m =
[[123 129 135 124 129 130 116 127 111 123 133]
 [127 146 137 148 152 136 131 145 115 134 138]
 [126 116 118 133 119 117 129 129 132 119 123]
 [125 132 147 122 139 144 121 128 123 126 139]
 [123 123 140 134 137 133 117 135 117 118 139]
 [132 152 124 146 148 130 145 141 128 144 127]
 [128 123 124 116 119 133 130 119 137 128 123]
 [138 128 118 139 129 123 142 135 151 139 120]
 [117 120 138 121 124 133 111 125 110 114 134]]
Counting starts at 1.
The entry in row 1 and column 2?
A: 129
The entry at row 1, column 1?
A: 123
The entry at row 1, column 3?
A: 135
The entry in row 2 and column 3?
A: 137
The entry in row 2 and column 1?
A: 127
The entry directly above the smallest entry?
A: 151
The entry directly above the centre entry?
A: 144
The entry at row 3, column 3 -> 118
The centre entry is 133
The entry in row 3 and column 2: 116
The entry in the bottom-right corner: 134
The entry just left of the centre entry?
A: 137
The entry in the top-right corner?
A: 133
The bottom-left entry is 117
The entry in row 3 and column 1: 126
The entry just left of 122?
A: 147
The entry just left of the smallest entry is 125
The bottom entry of the column that holds the smallest entry?
A: 110

[[114 132 117 121 128 128 123 114 137 125 122 140 121 129 123]
 [123 126 128 121 136 134 122 147 121 144 131 136 126 123 134]
 [142 117 140 136 125 118 124 137 122 124 145 111 123 127 131]
 [142 134 146 140 125 119 136 157 123 145 145 119 128 116 137]
 [127 145 133 139 113 103 135 110 144 119 129 125 112 124 123]
 [116 123 146 121 133 132 122 151 128 136 126 142 119 119 130]
 [141 128 124 138 120 123 136 119 128 121 131 114 136 131 127]
 [137 145 132 141 116 119 140 121 139 121 123 124 137 128 125]
 [113 142 130 124 118 110 123 115 143 125 124 142 106 122 123]
 [142 144 109 140 117 105 134 110 131 129 146 112 119 128 131]
 [140 139 106 131 134 127 130 126 119 146 144 118 130 128 136]
 [114 125 135 117 134 116 114 144 127 146 143 140  99 116 132]
 [114 150 102 119 132 123 124 109 133 145 126 143 115 127 128]
 [116 120 149 121 131 117 116 153 130 138 142 137 101 115 131]
 [114 151 115 125 126 121 132 130 138 145 125 146 117 118 130]]
The first entry in the row that holds the largest entry -> 142
The largest entry in the last row: 151
Read off the 1st entry on the main diagonal.
Answer: 114
The entry directly below 101 -> 117
The entry directly above the smallest entry: 130
The fourth entry in reading order -> 121
Read off the last entry of the smallest entry's row.
Answer: 132
The entry just right of the largest entry is 123
Read off the entry directly above the largest entry.
Answer: 137
The bottom-left entry: 114
Read off the fourth entry from the end, reading row by row.
Answer: 146
Read off the entry directly below the smallest entry.
Answer: 115
The last entry, reading row by row -> 130
Read off the 3rd smallest entry.
Answer: 102
The 2nd entry, reading row by row is 132
The bottom entry of the column that holds the largest entry is 130
Read off the entry in the top-right corner.
Answer: 123
The third entry, reading row by row: 117
The top entry of the column that holds the largest entry is 114
The second entry on the diagonal from the top-right corner: 123
The entry just left of the centre entry: 140
The entry just right of the smallest entry -> 116
Read off the entry just left of the largest entry.
Answer: 136
Read off the third entry on the diagonal from the top-right corner.
Answer: 123
The smallest entry -> 99
Read off the second entry on the main diagonal.
Answer: 126
The second entry from the end, reading row by row: 118
Read off the entry at the centre.
Answer: 121
Read off the last entry of the largest entry's row.
Answer: 137

W = [142 125 128 142 109 135 150 132]
Read off the entry just left of 150.
Answer: 135
Read off the 2nd entry from the left.
Answer: 125
Read off the entry just right of 150.
Answer: 132

Read these off the table that follows. Rows and columns are numbered from 1.
1) The entry at row 3, column 1?
2) The entry at row 2, column 1?
3) The entry in the bottom-left corner?
4) The top entry of the column that holds the smallest entry?
5) The entry directly above 112?
6) The entry at row 3, column 3?
7) The entry in the top-left corner?
8) The entry directly above the smallest entry?
109	135	125	144	128	136
130	130	122	113	146	136
113	123	121	136	129	143
125	145	126	154	104	144
125	137	133	126	112	116
134	131	123	132	103	124
142	128	137	128	122	149
120	133	118	125	130	137
118	121	124	134	120	119
150	128	117	139	128	153
133	142	115	125	127	143
1) 113
2) 130
3) 133
4) 128
5) 104
6) 121
7) 109
8) 112

[[135 116 113 118 107 131 115 124]
 [129 132 132 112 112 119 118 114]
 [125 119 127 120 143 125 148 148]
 [121 108 108 125 131 123 116 124]
 [134 111 109 135 120 136 115 129]
 [137 116 113 125 107 132 110 118]
 [124 117 125 119 141 127 148 151]
 [135 111 109 135 118 136 114 127]
 [125 112 119 126 143 130 143 150]
 [131 144 148 121 121 122 131 123]
 [134 126 125 113 106 126 117 119]
 [127 110 115 135 138 134 133 144]
 [121 123 124 111 123 115 119 116]
 [126 109 114 133 138 133 132 144]
 [124 117 125 118 141 127 148 151]
 [136 112 109 129 112 133 111 121]]
The fourth entry, reading row by row -> 118
The entry in the bottom-right corner -> 121
Report the entry in the bottom-left corner.
136
Report the entry in the top-right corner.
124
Report the first entry in the row that holds the smallest entry.
134
Report the fifth entry from the end, reading row by row.
129
The 1st entry on the main diagonal -> 135
Report the third-last entry, reading row by row.
133
The minimum is 106
Report the 3rd entry on the diagonal from the top-right corner.
125
Report the smallest entry in the last column.
114
The smallest entry in the last row: 109
The last entry in the row that holds the smallest entry -> 119
Report the entry directly below the smallest entry.
138
The top entry of the column that holds the smallest entry: 107

135  121  129  134  125  121  125  146  133  130  114
119  123  124  123  122  137  131  125  138  123  132
123  115  146  130  136  144  125  121  119  133  125
127  129  125  129  122  132  125  125  132  128  129
119  124  124  121  122  136  133  124  138  122  133
122  117  138  121  149  121  138  135  119  122  130
122  131  137  114  127  130  152  124  129  130  128
128  128  128  128  128  128  128  128  128  128  128
134  134  130  133  124  128  124  125  124  134  125
128  127  127  128  126  127  128  130  130  127  127
128  130  123  131  118  135  122  123  134  129  129
Rows and columns are numbered from 1.
The entry in row 3 and column 1 -> 123
Read off the entry in the bottom-left corner.
128
The entry in row 2 and column 1 -> 119
Read off the entry in row 1 and column 1.
135
The entry at row 1, column 3 is 129
The entry at the centre -> 121
The entry directly below 144 is 132
The largest entry: 152
Read off the entry directly below the centre entry.
130
Read off the entry just left of the centre entry.
149
Read off the bottom entry of the column that holds the largest entry.
122
The entry in row 1 and column 2 -> 121
The entry directly below the largest entry: 128
Read off the top-right entry.
114
The top entry of the column that holds the largest entry is 125
The entry in the bottom-right corner is 129
Read off the entry at row 3, column 2.
115
Read off the entry just right of the centre entry.
138

data =
[[149 116 111 131 123 125 113 139 154 111]
 [136 124 132 133 125 123 126 127 147 124]
 [117 126 136 118 149 135 125 144 120 135]
 [136 135 150 121 124 125 148 115 132 123]
 [120 131 136 127 117 114 148 118 116 116]
 [143 114 117 132 128 136 125 127 147 118]
 [133 130 131 119 135 140 124 133 129 130]
 [116 135 123 135 113 127 126 113 117 133]
 [131 127 131 133 129 136 128 126 144 129]
 [120 131 128 121 119 127 126 131 134 125]
 [126 114 122 139 151 128 133 135 117 144]
 [128 128 135 118 142 140 128 135 135 131]
 [117 143 126 130 117 134 122 137 144 130]
 [136 115 138 140 133 137 132 121 139 134]
 [130 129 134 146 109 138 126 111 122 129]
 [130 120 137 131 125 132 140 132 153 119]]
Indices start at 1.
The entry at row 1, column 1 is 149
What is the top entry of the column that holds the largest entry? 154
The entry at row 2, column 2 -> 124
The entry at row 3, column 3 -> 136
The entry at row 1, column 2 is 116
What is the bottom entry of the column that holds the largest entry? 153
The entry at row 1, column 3: 111
The entry at row 2, column 3: 132
The entry just right of the smallest entry -> 138
The entry at row 2, column 1: 136
What is the smallest entry? 109
The bottom-left entry is 130
What is the entry in row 3 and column 2? 126
The top-right entry is 111
What is the entry at row 3, column 1? 117
What is the entry directly above 151? 119
What is the entry just left of the largest entry? 139
What is the entry directly below the smallest entry? 125
